Each row below holds a small network's activations on one input, seen along a few directions.
Each table varies a few parts of the input and shows all the possible inputs, shuffled.
A made-up example of a description, with smaller parts first: one of 8 places around a ring, together with either a single point or one of 11 places along a line or (one of 3 separate values, together with one of 6 places along a line).
Shared parts are said once, and a part with two or three values counts as separate values.
In the rows, zero is written as 128.

Rows:
row 1: [154 117 134 121 128 119  97 116 173  92 118 144 159 153]
row 2: [125 137 121 134 153 130 153 139 119 104 104 107 115 156]
row 3: [156 126 105 110 130 136  97 132 119 123 157 131 137 140]
row 4: [145 135  94 112 131 117 133 125 167  94 120 147 117 132]
row 5: [150 127  94 114 129 123 119 109 129 128 173 144 120 125]
row 6: [140 115 117 116 122 108 108  91 171 114 157 153 138 127]
row 7: [119 143  82 118 140 127 156 121 114 119 139 140 108 131]
row 8: [105 135 131 138 122 100 144 112  98 162 149 111 106 125]
row 9: [120 132 150 132 123 122 123 140  92 137 103  88 130 155]
row 10: [101 127 149 137 110  94 131 108 107 175 147 123 112 134]
row 11: [110 148 111 128 148 117 166 130 139 112 112 116  97 137]
row 12: [141 124 119 116 123 106 111 104 193 100 125 152 140 134]
row 13: [114 143 113 129 145 124 148 117 100 145 163 115  99 130]
row 14: [123 113 167 147 114 174 131 143 155 141 132 169 137  33]
row 15: [144 105 185 145 112 199 108 168 136 134 108 137 172  66]
row 16: [132 133 127 123 150 144 133 140  97 119 115  90 125 159]
row 17: [100 140 128 137 124  92 161 125 136 129  98 112 104 133]
row 18: [136 109 179 145 112 191 103 164 130 156 140 148 162  48]
row 19: [158 127 109 117 136 130 119 136 147  86 113 139 135 152]
row 20: [130 110 168 148 114 176 123 139 139 161 153 164 143  31]
row 21: [ 98 134 129 136 123  94 156 114 114 142 129 115 102 126]
row 22: [121 149  81 119 143 125 161 132 136 105 107 138 111 137]
row 23: [133 139  91 117 142 145 124 138  88 134 144 121 128 144]
row 24: [123 138 120 126 148 137 128 137  91 141 148 100 115 144]
row 25: [152 115 130 114 122 125  75 111 145 129 163 136 160 141]
row 26: [ 98 128 143 137 113  85 151 119 147 141  94 123 111 143]
row 27: [110 123 156 134 111 107 111 129  98 171 132 108 129 149]
row 28: [161 113 140 110 123 132  78 118 150 107 131 127 170 157]
row 29: [118 121 165 131 112 115 112 134 103 148 100  99 138 165]
row 30: [166 120 112 107 133 142 101 135 125 101 124 121 147 156]
row 31: [143 129  96 111 129 119 128 113 145 108 152 149 115 126]
row 32: [108 142 112 128 146 119 160 119 117 126 143 119  95 131]
row 33: [146 116 119 118 121 113  97  88 155 134 178 150 142 125]
row 34: [137 113 180 155 117 187 123 167 158 118  95 156 159  61]
row 35: [125 121 165 149 115 174 137 155 178 127 101 166 139  41]
row 36: [135 138  92 125 148 138 149 141 116  97  99 129 129 155]
row 37: [113 131 139 135 124 113 124 133  88 158 134  96 122 140]
row 38: [113 133 141 143 128 107 146 136 116 121  91 104 121 151]
row 39: [ 95 126 147 136 111  89 143 110 124 155 126 126 108 136]
row 40: [142 134  97 115 144 151 129 141  94 112 111 113 138 159]
row 41: [126 141  81 121 140 131 146 116  98 138 159 135 113 130]
row 42: [110 125 159 142 116 101 133 132 126 133  88 115 127 161]
- What is each input in this table made of? => one of 6 places around a ring, together with either a single point or one of 6 places along a line
- Changing only the place on the ring of 6 turns row 37 into row 8. The same change can be made to row 27. Which row results? => row 10
- Changing only the place on the ring of 6 turns row 15 into row 14. The same change can be made to row 29. Which row results? => row 39
- Which other rows does row 9 become when the place on the line of 6 takes its other values? List them by row number. => row 16, row 28, row 29, row 30, row 40
- Which other rows does row 28 become when the place on the ring of 6 takes its other values? List them by row number. => row 1, row 6, row 12, row 25, row 33
- Which other rows agree with row 17 in the place on the ring of 6? List them by row number. => row 4, row 11, row 12, row 22, row 26, row 35

Rows:
row 43: [147  99 175 151 113 209 116 180 146 118  70 163 189  68]
row 44: [ 82 136 174 154 152 108 154 109 144 136 122  95 114 139]
row 45: [145 143  69 112 148 124 150 138 151 104 146 144  92 118]
row 46: [141 135 114 119 175 143 124 114 133 106 168 114 123 162]
row 47: [137 134 137 115 118 122 101 144  75 156 138  73 126 148]
row 48: [135 111 198 153 139 198 111 134 163 128 156 148 157  48]
row 49: [117 143 106 129 139 158 149 163  76 122  79 104 140 148]
row 50: [106 144 111 136 126 103 185 133 116 128 121 131  64 104]
row 51: [163 125  93 109 136 133 113 130 160  61  75 147 167 174]
row 52: [177 116 120 100 118 100  65 115 155  90 134 113 153 176]
row 53: [127 126 167 133 105  93 112 138  81 152 126  85 112 161]
row 54: [110 134 135 144 125 133 162 156  83 117  63 119 122 164]
row 55: [106 125 183 140 104  83 108 137 125 161 104  78 129 153]
row 56: [140 123  76 108 127 116 110  97 120 152 179 160 133 156]
row 57: [153 129 114 112 164 124 112  90 176  64 155 129 141 162]
row 58: [113 153  80 122 139 130 172 143 108 132 137 116  81  89]
row 59: [109 147 125 132 167 146 146 121  90 132 159  87 115 131]
row 60: [100 125 119 135 106  88 145  94  83 175 156 148 108 138]
row 61: [142 122 152 147 111 179 137 157 181 127 135 178 128   5]
row 62: [ 93 132 150 151 124 124 157 154 127 126  42 114 139 156]
row 63: [153 116  76  97 113  99  99  73 163 111 164 176 149 157]
row 64: [167 122 123 107 128 119  76 138 114 130 146  99 135 177]
row 65: [100 138 156 151 156 117 159 115  98 126 145 100  99 146]
row 66: [ 81 123 138 137 102  78 140  89 129 185 133 143 123 131]
row 67: [109 134  88 116 119 119 133 102  77 179 171 134 123 124]
row 68: [162 137  71  96 131 108 139 110 197  65 131 161 108 121]
row 69: [150 131  95 115 146 154 126 154 118  99  86 132 149 177]
row 70: [ 88 142 129 143 123  91 179 130 161 137  98 126  82  97]
row 71: [157  92 206 133  92 171  65 163 142 150 134 129 170  69]
row 72: [130 102 161 142  95 168  92 122 148 172 169 196 170  38]
- What is each input in this table made of? => one of 5 separate values, together with either a single point or one of 5 places along a line
- Changing only the choice among 5 separate values turns row 71 into row 72. The same change can be made to row 47. Which row results? => row 67
- A walk changes only the place on the line of 5. It starts at row 52 and steps to row 64. List the rest of the walk in order. => row 47, row 53, row 55
- Which other rows agree with row 68 in the choice among 5 separate values? List them by row number. => row 45, row 50, row 58, row 61, row 70

Rows:
row 73: [154 152  30  85 155  77 125  93 132  93 170 120  97 200]
row 74: [112 164  43 111 156  79 191 112 146  90 116 125  66 164]
row 75: [139 135 141 135 151 158 147 174 153  67  39 107 140 154]
row 76: [153  92 162 127  97 142  64 105 157 162 193 177 168  75]
row 77: [ 46 156 120 150 127  75 204 118  54 203 134  89  53 132]
row 78: [117 134  87 107 123  52 109  71  92 167 186 109 110 203]
row 79: [162 130  54  96 146 123 115  79 170  96 205 176 126 117]
row 80: [146 109 185 126 117 129  63 138 108 138 114  84 176 190]
row 81: [163  92 194 125  92 159  45 141 144 146 137 130 193 105]
row 82: [ 57 142 148 159 120 118 191 108  97 202 173 138  73  45]
row 83: [ 83 120 199 175 100 166 157 150 116 201 144 157 113   4]
row 84: [131 131 129 111 122  68  95 106  78 140 134  70 127 234]
row 85: [146 121 118 136 129 172 149 140 204  91 121 201 133  40]
row 86: [188 106 104 109 126 172  84 121 193  95 175 196 163  76]
row 87: [ 57 147 162 160 125  91 190 150  30 182  80  56  80 166]
row 88: [157 121 150 134 126 188 130 177 190  76  63 154 157  70]
row 89: [118 153  81 121 155 100 180 139 118  71  56 102  99 202]
row 90: [176 119 126 109 148 161  83 150 136  73  89 111 179 195]
row 91: [120 144  68 123 148 124 181  98 183  93 151 182  95  81]
row 92: [128 116 113 115 116  94  96  62 136 166 222 157 129 115]
row 93: [ 89 116 230 178  96 183 138 184  95 189  83 116 147  37]
row 94: [164 145  71  91 154  97 113 123 111  70 114  89 122 235]
row 95: [ 72 127 221 179 121 151 156 182  57 181  60  68 131 121]
row 96: [194 102 135 109 122 192  66 152 172  82 113 156 196 110]
- What is each input in this table made of? => one of 4 places along a line, together with one of 6 places around a ring
- Changing only the place on the line of 4 turns row 79 into row 92. The same change can be made to row 96. Which row results? => row 81
- A walk changes only the place on the ring of 6. It starts at row 95 and steps to row 93. List the rest of the walk in order. => row 83, row 82, row 77, row 87
- A walk changes only the place on the ring of 6. It starts at row 91 and steps to row 74. List the rest of the walk in order. => row 89, row 75, row 88, row 85

Rows:
row 97: [110  98 203 163  77 162  99 141 135 209 147 174 165  25]
row 98: [184 119  98 109 120 171 107 161 141  83 108 162 153 109]
row 99: [201 117 112  91 143 161  55 119 169  85 191 135 160 120]
row 100: [ 87 131 131 136 116 121 133 125  34 207 146 101 126 144]
row 101: [142 136  59 100 123  56 134 108 131  87  98 132 109 225]
row 102: [ 71 133 139 131  84  41 138  96  67 214 138  93  93 166]
row 103: [165 130  66  81 146  47  88  67 157  91 178 109 116 241]
row 104: [126 110 176 148 114 181 134 160 201 111  63 167 164  54]
row 105: [ 70 148 171 151 128  51 171 109  90 152 104  59  74 184]
row 106: [ 80 171  10 122 159  88 239  61 159 141 235 198  15  35]
row 107: [110 153  99 130 166 142 168 157  93 103  69  85 123 183]
row 108: [117 126 205 160 134 171 141 172 101 142 121  92 112  75]
row 109: [173 133  64  87 169 126  84  90 121  89 183 116 147 216]
row 110: [142 133 140 132 137 181 143 188 140 100  73 112 131  92]
row 111: [103 106 239 176 112 171 133 148 160 151 113 149 144  41]
row 112: [122 116 170 144  95 162 106 163  78 202 154 121 134  56]
row 113: [154 137  54 105 146 135 132 133  94  86 104 141 143 202]
row 114: [ 84 144 165 156 159 131 167 137  57 146 114  67 105 163]
row 115: [ 96 157 105 126 141  61 170 130 129 105  60  75  90 205]
row 116: [185  93 148 112 122 158  48  91 230  92 188 186 196  83]
row 117: [168  96 135 128  98 170  98 132 202  92 100 213 188  71]
- What is each input in this table made of? => either a single point or (one of 4 places along a line, together with one of 5 places along a line)
- A walk changes only the place on the line of 4. It starts at row 111 and steps to row 108. List the rest of the walk in order. => row 114, row 105
- A walk changes only the place on the line of 5. It starts at row 112 and steps to row 108. List the rest of the walk in order. => row 110, row 98, row 99

Rows:
row 118: [ 98 144 112 137 143 128 175 111 140 138 161 142  89  73]
row 119: [ 80 153 146 152 143 114 193 172  70 124  31  62  95 182]
row 120: [138 137 110 135 156 164 157 145 175  88 118 155 119  86]
row 121: [100 125 157 148 103 120 140 121 133 169 140 147 118  70]
row 122: [131 120 147 122 111  97 101 111 101 155 165 110 118 150]
row 123: [163 121 141 113 130 137  82 138 141 105 123 104 157 155]
row 124: [157 126 100 108 142 115  99 110 146  85 123 125 156 189]
row 125: [136 112 156 138 114 160 125 151 169 119  96 156 150  81]
row 126: [114 116 173 148 113 138 102 134  90 187 157 115 146 106]
row 127: [155 137  70 109 140 132 132 134 151  83 117 152 129 140]
row 128: [122 129 103 112 131  82 117  85 113 143 167 122 116 185]
row 129: [149 103 177 130 112 178  88 152 118 129 107 132 177 117]
row 130: [120 140  72 111 128  99 152 100 117 138 159 142  94 131]
- What is each input in this table made of? => either a single point or (one of 2 separate values, together with one of 6 places around a ring)
- Which other rows does row 126 become when the choice among 2 separate values takes its other values? List them by row number. => row 129
